These are the activations of a small network on made-up records, seen along a few directions, one row for each record.
Here are examples, each followed by its value of one field, VIDOT.
Other fields move the rows too, some of them a lot.
In the rows, 500 means zero.
Random noise pushes rows far along 18 fixed directions. That doesn't count. These rows show it; they differ only by the noise:
[551 506 398 562 496 486 564 554 569 693 506 562 537 407 539 281 402 565
 391 421 347 394 526 565 466 394 475 662 373 531 508 629 468 402 552]
[450 480 606 550 477 525 402 473 519 204 512 460 628 438 426 554 283 561
 651 607 315 499 356 495 480 434 397 670 380 570 561 510 407 370 517]
[344 745 551 510 476 609 646 550 597 265 504 449 349 555 484 548 599 608
 477 681 590 543 511 452 669 541 416 494 395 712 569 558 518 587 562]
[600 486 528 432 582 599 598 447 609 608 466 612 442 306 497 518 409 334
 517 436 489 611 488 485 400 351 556 512 593 486 532 391 335 476 407]
[532 780 494 504 455 656 665 469 546 328 335 517 437 364 424 562 507 613
 490 628 495 604 486 485 443 516 378 400 408 739 430 435 429 587 472]
[460 697 415 510 606 601 554 447 476 528 496 490 407 265 407 493 352 439
 597 608 337 673 358 538 477 374 421 557 417 600 427 519 500 579 558]
[593 315 539 418 497 395 285 618 453 714 527 377 650 363 431 439 531 524
 552 447 682 514 638 506 650 521 578 306 494 364 538 665 398 669 607]
[378 422 543 453 590 551 451 528 603 373 497 709 534 526 619 334 464 654
 273 431 528 578 566 477 496 406 424 749 330 626 511 627 578 483 420]
[675 634 393 539 466 385 523 458 420 431 412 485 420 697 520 593 485 529
 517 565 591 473 180 404 447 525 570 391 517 415 739 544 273 714 443]
[497 606 571 545 617 607 531 485 392 571 531 490 496 303 453 680 341 252
 785 488 437 660 449 373 516 362 494 326 566 630 455 292 559 485 382]
[452 245 448 578 399 456 420 335 478 440 491 439 357 694 467 539 634 477
 393 528 613 409 397 327 606 558 469 470 478 447 788 812 624 741 634]
[507 390 415 459 717 507 236 624 561 393 608 652 507 571 687 400 372 579
 370 631 449 353 628 515 453 471 469 593 499 389 494 570 480 433 761]
[543 319 289 632 524 320 406 392 420 477 482 528 554 555 606 504 386 339
 701 249 184 744 339 392 604 389 422 521 282 203 570 598 467 350 566]
[349 472 240 587 621 475 510 248 457 520 454 512 438 510 483 415 490 497
 384 656 440 583 170 644 373 517 275 619 418 430 426 622 782 626 491]
[467 364 625 387 640 510 364 561 413 665 462 668 717 373 627 522 425 432
 331 417 733 562 575 729 355 331 474 515 611 590 347 323 674 445 246]
[449 729 788 487 473 383 391 646 454 352 565 488 520 651 526 419 401 819
 507 654 575 429 488 561 486 449 484 527 389 828 514 622 263 597 578]
[429 540 494 617 449 546 473 490 462 596 466 419 451 442 497 614 527 376
 448 681 495 330 636 616 529 508 443 316 537 610 463 528 660 519 791]
[572 443 477 693 284 634 403 576 299 588 481 509 619 630 508 501 430 586
 549 313 350 513 646 282 568 572 576 355 383 804 531 656 737 513 449]
[365 553 634 437 574 583 459 458 531 618 450 570 693 332 346 464 440 445
 387 497 645 584 437 455 459 523 705 610 471 583 463 487 618 709 262]
[348 436 820 485 745 345 430 582 671 822 710 639 623 465 612 336 350 325
 448 491 566 233 655 572 417 344 691 632 626 474 452 378 410 328 524]

[583 628 287 490 352 493 618 630 456 455 420 328 568 481 504 687 647 436
 511 527 471 358 576 673 609 597 469 417 554 302 415 307 580 281 604] => gabi
[407 326 590 390 552 598 696 472 856 676 618 413 571 290 280 157 757 605
 631 306 622 697 815 241 741 760 558 424 428 367 349 571 494 530 329] => pulo
[486 670 546 363 607 656 504 603 583 421 570 528 569 422 470 550 453 527
 505 641 522 455 580 581 428 582 589 554 631 508 337 268 475 395 473] => sivol
[487 306 263 696 424 635 548 584 705 481 435 559 551 660 765 384 488 533
 457 507 444 753 552 601 571 687 466 425 404 439 629 605 482 320 353] => gabi
[506 514 548 473 604 498 451 440 423 524 464 592 625 388 419 501 447 445
 526 401 431 482 540 339 350 515 556 521 524 494 294 316 639 499 359] => paka
[787 341 451 497 144 475 506 387 351 408 365 439 371 600 510 800 583 377
 550 295 307 476 572 533 443 413 474 380 605 435 583 486 355 327 736] => fef
[408 387 552 369 651 313 224 481 420 515 508 441 698 354 432 556 494 404
 575 506 564 605 511 540 521 541 548 471 489 216 331 448 516 578 575] => tifig
[579 391 450 514 388 656 564 620 665 279 623 519 388 619 615 417 398 611
 631 415 277 701 523 523 638 414 470 702 428 517 703 632 266 229 515] => sem
[523 476 614 585 591 348 358 619 263 472 614 504 546 553 564 577 368 434
 648 423 434 222 524 293 534 312 458 495 505 574 551 411 619 410 536] => mulis
[429 333 553 580 544 651 576 530 725 452 674 468 306 549 580 425 462 472
 653 597 520 606 531 400 659 491 441 472 528 577 761 644 384 451 506] => lazu
[634 315 463 298 582 577 337 354 365 538 682 512 437 544 360 459 529 528
 760 274 347 812 561 324 417 595 566 429 682 337 211 451 566 533 475] => mut
[444 523 616 321 704 484 480 380 567 482 581 468 345 330 367 333 518 726
 589 663 659 681 419 439 422 495 279 445 492 622 381 625 331 786 498] => fef
[639 636 410 473 606 495 549 755 383 680 584 561 634 584 595 485 490 502
 507 344 642 287 534 359 547 482 656 450 599 462 517 283 628 433 241] => sem
[397 458 404 463 541 502 459 587 614 353 599 448 567 584 534 431 512 598
 477 567 515 495 431 545 667 589 490 680 405 327 602 595 518 425 520] => tefet
[733 165 432 165 682 552 351 611 453 455 690 644 489 536 501 339 494 716
 356 280 746 320 424 247 463 361 511 824 671 334 700 572 528 593 224] => kanud
[460 513 531 438 581 453 602 345 711 298 419 560 501 448 402 549 646 405
 366 573 517 183 590 380 393 593 500 578 560 242 420 280 509 418 629] => vive
[498 642 192 434 728 504 576 595 464 568 611 561 212 702 744 425 697 575
 465 542 622 651 563 529 587 552 344 308 562 416 355 474 645 552 579] => kogi
[593 635 575 302 354 306 521 506 310 497 518 297 465 453 295 622 619 531
 516 454 560 349 382 673 535 380 534 631 583 397 449 472 411 549 627] => pulo
[442 694 596 493 572 202 500 428 448 631 563 604 456 719 510 367 587 499
 583 196 371 594 536 222 584 507 706 471 320 379 382 556 392 601 599] => kanud
[515 583 783 466 415 273 487 576 416 529 532 422 505 573 445 502 598 525
 636 345 584 536 626 404 621 456 637 382 469 543 478 501 311 576 526] => nolir
[348 474 554 449 685 198 434 490 476 415 631 439 511 554 656 491 624 488
 813 374 412 763 662 563 686 474 218 298 366 273 165 369 466 236 694] => sivol
[449 656 480 400 569 367 435 689 506 462 424 402 698 385 526 560 516 537
 428 674 728 486 427 757 571 541 520 504 460 338 477 402 397 537 460] => tifig
[582 701 536 538 429 300 626 469 432 602 405 444 353 479 448 399 602 650
 457 505 540 385 478 474 460 442 398 383 384 633 496 628 329 697 631] => taf
[489 564 534 511 415 484 588 323 527 423 460 631 330 741 597 588 582 436
 465 386 353 633 521 487 397 520 549 478 525 516 431 447 442 416 588] => tefet
[614 528 554 418 509 457 362 545 503 472 533 517 641 504 414 332 489 794
 508 478 420 344 684 403 424 630 500 450 440 505 300 551 380 505 663] => zegi
[420 397 566 660 491 457 603 465 765 448 442 537 493 604 601 399 612 457
 481 533 548 523 652 437 567 652 525 356 439 416 576 516 391 442 509] => nolir
[632 609 223 488 585 559 524 557 501 567 481 512 545 536 535 293 549 742
 516 547 491 677 509 624 410 700 421 338 487 416 247 466 525 531 416] => vive
[551 656 460 410 464 487 626 640 448 439 503 559 490 524 603 534 518 556
 434 354 477 488 513 609 529 333 449 669 463 546 473 377 503 300 421] => lazu
[398 526 612 361 573 423 456 487 537 624 443 561 560 400 474 398 573 517
 362 434 711 765 501 666 538 456 595 537 431 467 418 570 451 704 398] => mut
[643 526 551 392 498 452 732 434 556 621 453 578 342 463 559 524 578 408
 451 374 600 536 457 629 347 321 469 511 675 487 486 314 318 410 345] => lirup
[452 635 581 463 562 342 511 449 559 440 494 532 642 757 508 539 498 456
 592 466 648 722 174 461 509 653 805 513 512 262 596 384 263 613 174] => zegi
[431 640 425 590 564 697 650 490 441 664 545 544 384 535 470 430 553 534
 483 500 577 502 504 269 511 579 497 394 516 792 469 507 827 675 293] => kogi
[697 194 293 320 373 682 432 579 512 331 497 411 496 496 432 598 655 541
 396 470 642 430 576 483 583 607 527 573 687 246 653 531 576 493 482] => mulis
[491 510 470 706 465 287 661 421 713 491 454 442 451 632 610 496 513 342
 563 610 378 337 406 588 471 563 498 447 496 248 624 431 240 293 636] => paka
[706 254 363 465 371 814 508 371 587 378 374 535 430 440 435 622 577 474
 400 564 500 470 634 476 314 655 468 382 728 478 497 426 570 478 510] => lirup
[490 394 463 479 671 578 289 639 357 527 721 503 511 484 536 491 355 458
 637 507 414 455 574 375 541 451 528 551 590 503 463 483 692 452 539] => taf

Here are new rows. What is VIDOT for each?
[596 466 674 525 374 480 408 345 466 430 511 349 564 538 257 514 483 627
 682 646 445 372 473 498 305 682 520 341 637 545 381 468 383 569 585] => vive
[472 499 657 492 366 496 547 492 399 640 429 473 569 517 464 600 599 453
 423 413 708 491 528 569 512 486 576 405 569 668 503 454 613 580 323] => zegi
[629 546 621 496 355 587 499 463 460 448 455 380 444 379 252 465 472 665
 668 526 468 606 487 280 476 582 546 390 466 713 542 643 313 756 459] => paka
[531 278 354 565 303 648 605 518 580 480 478 522 520 637 615 463 601 539
 363 369 443 525 614 644 525 562 436 599 524 506 527 529 685 232 399] => lirup
[630 361 613 462 590 455 561 613 556 639 674 496 549 406 568 423 379 458
 793 283 464 528 547 385 574 339 452 464 550 459 569 386 293 250 323] => tefet
[452 490 484 412 434 523 604 456 639 402 535 346 483 485 395 521 627 528
 575 610 505 528 502 614 504 668 470 539 604 349 397 410 441 392 505] => gabi
[567 626 439 528 551 210 377 690 220 615 507 499 455 752 742 487 547 599
 503 441 675 594 437 610 579 409 472 290 449 512 514 566 447 644 499] => mulis
[547 510 487 534 476 365 443 419 372 510 422 403 548 523 471 627 483 413
 614 576 527 573 321 606 381 558 495 355 591 389 440 384 439 555 426] => paka
[576 236 413 619 550 588 514 457 665 646 513 486 426 428 602 399 490 394
 611 593 465 635 653 607 425 598 406 239 640 404 456 485 411 400 537] => nolir
[564 293 555 471 433 428 629 368 487 569 476 496 304 493 537 490 752 524
 398 388 603 273 742 506 444 409 180 341 607 573 397 479 643 409 640] => mut
[673 441 338 625 334 537 667 598 551 591 509 420 188 591 624 450 595 526
 484 496 494 437 572 460 656 442 422 364 490 572 812 756 338 530 686] => taf
[508 148 463 360 515 678 404 499 489 506 700 446 457 427 457 442 478 516
 585 425 463 660 547 603 526 430 399 683 659 471 450 558 667 359 427] => lirup
[576 515 573 496 409 401 502 592 380 737 532 475 581 635 658 597 491 382
 614 369 546 682 526 869 463 417 596 333 675 483 381 311 417 291 391] => sem
[458 626 626 471 566 457 528 641 779 395 584 594 484 473 535 307 425 551
 518 471 297 490 707 412 592 474 684 708 346 406 514 544 143 354 709] => mulis
[513 183 526 469 604 444 379 376 612 442 453 611 548 397 571 492 411 416
 406 513 518 428 458 526 343 402 383 613 527 346 582 498 415 421 504] => fef
[587 398 290 494 482 463 516 489 599 791 478 608 450 334 504 264 507 390
 351 201 210 558 689 488 590 385 638 677 318 253 476 733 452 452 775] => mut
[531 462 458 377 564 416 355 555 433 203 544 485 492 518 487 601 464 544
 483 522 497 344 397 386 585 387 438 705 455 337 641 536 457 495 636] => lirup
[391 553 444 491 776 403 339 625 474 588 671 481 593 467 479 380 443 436
 562 588 497 385 528 409 576 566 643 556 510 277 392 451 637 557 575] => nolir
